A small network was shown many inputs. Here are its activations along a few directions, one row for each input.
Each table varies a few parts of the input and shows all the possible inputs, shuffled.
A made-up example of a description, with smaller parts first: one of 2 separate values, together with either a single point or one of 11 places along a line or (one of 5 places around a ring, together with one of 6 places along a line).
Shared parts are said once, and a part with two or three values counts as separate values.
In the rows, 100 means zero.

Other details of the inputs shift rows strongly along two fixed directions, in all tables alike. That doesn't count.

Rows:
r1: 117 42 93 121 103 54 125 135 121 75 148 90 58 87
r2: 130 56 103 104 104 60 118 110 134 74 135 93 38 101
r3: 121 109 77 128 118 110 102 106 72 68 92 83 75 61
r4: 135 102 45 157 173 147 100 80 93 35 66 80 69 93
r5: 113 121 113 76 48 91 81 92 104 138 118 125 144 109
r6: 69 129 106 120 97 144 89 103 117 135 38 137 97 112
r7: 135 125 78 125 130 125 94 82 90 62 66 85 44 74
r8: 117 67 126 106 67 52 105 145 77 76 179 96 63 46
r9: 52 103 126 49 89 81 91 98 96 138 96 111 141 104
r10: 155 118 62 181 120 152 89 95 109 65 62 114 55 85
r11: 70 63 132 56 72 54 118 114 117 130 145 93 140 137
r12: 86 132 86 95 118 119 92 79 81 109 60 92 122 96
r13: 88 138 70 99 120 150 80 61 123 129 20 127 141 130
r14: 111 40 105 117 120 69 134 123 97 60 161 66 74 106
r15: 138 104 99 130 82 90 100 122 67 75 138 85 69 51
r16: 57 95 80 102 145 122 106 81 146 138 23 115 119 156
r17: 60 93 139 40 54 61 95 116 96 142 128 115 139 93
r18: 167 90 96 98 86 73 92 87 100 53 151 90 58 71
r19: 108 77 65 166 149 120 115 116 138 84 59 110 42 112
r20: 94 84 117 112 58 80 111 126 140 138 110 128 96 131
r21: 146 78 83 111 100 70 98 99 83 54 156 81 87 66
r22: 72 121 140 30 38 74 100 94 58 136 161 80 178 113
r23: 97 122 76 100 125 145 93 68 91 95 73 92 138 134
r24: 45 97 146 30 74 74 97 105 87 135 125 102 159 110
r25: 86 163 94 125 91 166 82 84 102 145 14 125 119 118
r26: 44 99 146 36 80 88 103 99 79 131 124 99 160 119
r27: 64 133 100 78 137 142 83 70 128 124 10 126 87 121
r28: 121 97 96 109 104 87 109 110 56 55 145 60 88 63
Each input here is: one of 4 places along a line, together with either a single point or one of 6 places along a line.
The inputs of r5 and r15 match in every part but the place on the line of 4. If r4 is changed in the same way as r5 into r15, which row does it become? -> r28
Which other rows does r22 become when the place on the line of 4 takes its other values? List them by row number. -> r14, r23, r26
Which other rows does r25 become when the place on the line of 4 takes its other values? List them by row number. -> r6, r10, r20

Rows:
r29: 66 96 108 49 82 82 97 87 117 143 97 106 164 134
r30: 113 124 79 109 128 127 92 80 92 88 60 95 71 92
r31: 112 114 95 108 76 103 90 104 97 114 102 117 121 93
r32: 99 100 79 110 156 134 101 79 86 65 75 78 106 111
r33: 105 52 124 86 66 36 112 143 78 84 188 85 91 55
r34: 125 79 126 82 53 58 104 116 115 91 152 105 71 86
r35: 91 83 95 100 115 104 115 98 130 104 93 106 95 138
r36: 99 105 79 109 148 120 113 83 105 81 67 76 97 113
r37: 47 119 133 50 71 89 102 98 90 152 94 102 151 120
r38: 87 82 97 90 105 85 107 94 120 113 105 101 114 127
r39: 76 92 89 132 142 119 105 107 117 101 60 108 75 101
r40: 49 97 139 58 68 89 103 113 125 160 93 125 136 141
r41: 105 112 92 92 104 103 89 92 109 104 79 117 94 85
r42: 119 114 77 150 115 131 93 96 110 104 62 116 85 106
r43: 142 105 86 134 90 105 99 110 62 47 148 79 80 56
r44: 110 127 97 98 67 106 94 98 81 116 100 96 119 101
r45: 110 75 105 117 120 89 112 119 54 45 147 72 68 56
r46: 131 88 117 119 62 88 101 116 110 105 130 105 87 95
r47: 106 107 99 103 100 96 88 90 119 106 79 114 86 100
r48: 109 129 85 104 133 137 83 76 84 79 69 97 88 87
The inputs of r37 and r30 match in every part but one. If r40 is changed in the same way as r37 into r30, which row does it become? -> r34
What do these inputs look like to the network? -> one of 4 places along a line, together with one of 5 places along a line
Which other rows does r39 become when the place on the line of 4 takes its other values? List them by row number. -> r38, r42, r47
Which other rows does r29 become when the place on the line of 5 takes its other values? List them by row number. -> r32, r35, r36, r38
Start at r43 and move only the place on the line of 5, one step at a time. The first step leads to r44. Which rows follow, in order? -> r31, r42, r46
